Each row below holds a small network's activations on one input, seen along a few directions.
Each table varies a few parts of the input and shows all the possible inputs, shuffled.
A made-up example of a description, with smaller parts first: ring(5) and (point or line(11) or (values(3) and line(4))).
Shared parts are said once, and a part with two or three values counts as separate values.

Other details of the inputs vary at random and push rows far along two fixed directions, the same in every table; ignore that.

Table:
r1: [-17  22  22 -19 -14   4  -1  -8  11   1  10 -16 -17  -7]
r2: [-16  14  23 -17 -16   9  16  -8  -3  14   3  -4   5  18]
r3: [  9   4  17  10  -3   1 -17 -18  20 -44  13  11 -10  10]
r4: [ 26 -27 -24  39  22   1 -22  14   4 -39 -13  42   1 -11]
r5: [ -5  14  23 -14 -18   9  11  -1   7   4  24 -18 -14   6]
r6: [-11  20  19  -7  -8   3  16 -11  -2  32   4 -24  -4   3]
r7: [ -6  -2 -18   5   8  20  20   7 -17  24 -17   4   9   4]
r8: [  2 -24 -48 -22  40 -15  10   3 -34  37 -20  -7  20  -4]
r9: [-14   7  19   1 -10  -3 -12  -5  22 -27  13   7 -13 -17]
r10: [-10  17  29  -5 -22 -13 -15   1  19 -26  18  15 -17 -16]
r11: [ -8  25   1 -17 -23  10  16  -7 -11  37   8 -12 -18  25]
r12: [  0  -7   6  -4  -3   1   1   4 -13   1 -13  11  15   9]
r13: [ -2  12   0  -9  -8  -8   6  -9  -4  38  -1 -22  -1   9]
r14: [  0 -26 -28   3  24  11  19  24 -19  14 -20 -10  31  -9]
r15: [ 15 -15   0  37  17 -10 -19  -5  25 -35   3  21   2 -18]
r16: [ -4  14  16 -18 -24  -4   0 -17   0   3  10 -10 -10  27]
r17: [ 24 -35 -17  30  24 -10 -20  26   9 -47  -4  26  13 -18]
r18: [  2  18  16  11 -12  13  -6 -12  13 -17  23   9 -29  11]
r19: [  6  -6 -14   2   3 -13 -25  -5  14 -27  -2   0  -7 -15]
r20: [  9 -27 -47  -9  21   4  13  20 -31  31 -26 -26  31   0]
r21: [  0   3   5   3   0  -9  12   8  -9  26 -11   1  13  -7]
Description of these inputs: point or (line(4) and values(5)).
- Change only the values(5) part in r13. List by row number the other rows that result. => r11, r16, r19, r20
- A walk changes only the line(4) part. It starts at r10 and steps to r9. List the rest of the walk in order. => r1, r19

Table:
r22: [ 1  1  1  0  1 -4 -1 -5  2  3  3 -4 -4  1]
r23: [ 15 -25 -31  23  28   1 -12   6  -5 -15 -23   9  16 -11]
r24: [ 0  3 -4 -4 -1 -3 -2 -4  5  2  5 -8 -7 -2]
r25: [ 2  2  4  7 -4  2  3  1  1  0  1  6  0  4]
r26: [ 1  3  3  4  0  3  2 -1  0  2  2  4 -6  1]
r27: [ 0  5  1  0 -1  3  0 -5  5 -1  2 -6 -3  1]
r28: [ 0  2 -3 -5 -2 -8 -4 -3  2  3  3 -3 -4 -1]
r29: [ 11 -17 -19  10  18   2  -5  11  -8 -11 -12  10  12  -3]
r30: [ 3 -2  5  3 -5  4  3  5 -1 -4  2  6  1  7]
r31: [ 2  0  3 -5 -2  0 -2 -2  0 -5  1 -1  1  4]
r32: [ 0 -2  4  4 -4  4  3  2  1 -3  2  8  1  6]
r33: [-2  4  0  2 -2  5  0 -3  2 -1  2 -3 -5  2]
r34: [ 2 -2 -2 -9 -3 -6 -4  0  0 -2  4 -3 -3  1]
r35: [-14   1 -18 -28   3   4  24   6 -29  50 -19 -23  18   5]
r36: [ 1  3  0 -1  0 -6 -3 -5  0  1  3 -2 -2  1]
r37: [ 2 -2  1 -5 -1 -4 -2 -2 -2 -3  4 -2 -1  4]
r38: [ 0  5  1  3 -1  6  3  0  2  0  5  1 -6  1]
r39: [ 2  3  3  0  0  1 -1 -6  3  1  0 -3 -2  1]
r40: [ 2  1  5  8 -4  5  4  0  2  2  2  4 -2  3]
r41: [  2  -3 -11   3   8   3   4   5 -10   9 -10   3   8  -1]
r42: [-1 -2  0 -4  1 -5 -2 -5  0 -2  4  0 -1  3]
r43: [ -6   2  10   1  -2  -1   1   4   4   1   0  -1   2 -12]
r44: [ 0 -1  2 -2 -4  2 -2  1 -2 -5  0  1 -1  5]
r45: [ 0  0  2 -4 -1  0 -2 -5  2 -3  0  1  1  4]
r46: [ 1  1 -2 -3 -1 -5 -2 -4  3  4  3 -5 -6 -2]
r47: [ -7   4   9   1  -3   1   1   4   6  -2   2  -3   1 -12]
r48: [ 1  2  3  8 -4  7  4  0  3  0  4  1 -2  4]
r49: [ 1  0  4  1 -1  1 -2  0  2 -8  5 10 -5  3]
r50: [-8  0  8 -3 -2 -2  2  5  3 -3  0  3  4 -9]
r51: [ 1  4  2 -1 -1 -2 -3 -5  2 -1  0 -1  0  2]
r52: [ -6   4   9   0  -3  -4   0   5   4  -2   0   2   3 -11]
r53: [-5  0  9 -4 -4 -2  1  8  2 -5  1  1  4 -8]
r54: [ 0  3  0  0  1 -2  0 -5  3  1  5 -7 -5  1]
r55: [-1  3  1  2 -3  0 -3 -2  0 -1 -1  2 -2  2]
r56: [-2 -1  1 -2 -2  2 -2 -2 -1 -4  0  4 -2  4]
- What is each input in this table made of? => line(5) and (point or line(6))
- The inputs of r45 and r39 match in every part but the line(5) part. If r32 is changed in the same way as r45 into r39, which row does it become? => r40
- A walk changes only the line(5) part. It starts at r37 and steps to r42. List the rest of the walk in order. => r36, r22, r54
- Change only the line(6) part in r31. List by row number the other rows that result. => r29, r30, r34, r37, r44
- A walk changes only the line(6) part. It starts at r28 and steps to r36. List the rest of the walk in order. => r51, r55, r41, r25

Table:
r57: [  3 -11 -16   1  15  -3   5  16 -16  14 -18   0  18  -9]
r58: [  2   1   0  -1   0 -13 -14 -15  10 -14  13   3 -17   0]
r59: [  5   0  24  24   0  -5 -21  -7  29 -43  13  19 -10 -15]
r60: [  3  11  -1 -10 -10  -3  -4 -20   8   3  17 -15 -16  15]
r61: [  1 -17 -29  -4  26  -9   8  11 -20  26 -27 -10  26 -12]
r62: [-13  13   7 -15  -7  17  23   3  -9  34  -8 -27   7   3]
r63: [ 13 -16 -22   7  18 -11 -11   3   2 -10  -3  -4   4 -12]
r64: [ 29 -30 -28  34  24   1 -22   0   3 -37 -11  23   8   7]
r65: [ 23 -33 -19  32  25  -6 -18  16   5 -38  -8  30  13 -13]
r66: [ -1  11  20  -5 -20   4   1  -9   7  -5  23   8 -24  18]
r67: [  0 -18 -33  11  32  18  17  25 -29  22 -45   0  46 -18]
r68: [ 11 -14 -31   3  20  -5 -14  -6  -1 -10  -1  -5  -2  -3]
r69: [ -3 -18 -22   9  16  13  18  26 -23  19 -29   5  31  -8]
r70: [  3  20  20  -5 -22  -2  -6 -18  12  -5  19   2 -23  19]
r71: [-12  21  37  -4 -27 -10  -5 -11  24 -11  25   4 -24  -4]
r72: [-15   2   2  -1   5  23  33  21 -25  31 -22  -4  27   2]
r73: [-24  31  15 -38 -26   9  30  -6 -23  57   6 -25 -11  20]
r74: [-31  33  28 -31 -31  11  35   8 -16  55   0 -20  -2   6]
r75: [ 16  -2   3  14   0 -17 -30 -24  27 -40  17  14 -20   5]
r76: [ -7  20  30  -5 -27  -3  -6 -11  26 -13  29  -6 -30   0]
r77: [ -2  -5  15 -16 -11 -10 -18  -2  11 -36  11   6  -1  -2]
- What is each input in this table made of? => point or (line(4) and line(5))
- A walk changes only the line(5) part. It starts at r59 and steps to r71. List the rest of the walk in order. => r61, r58, r75
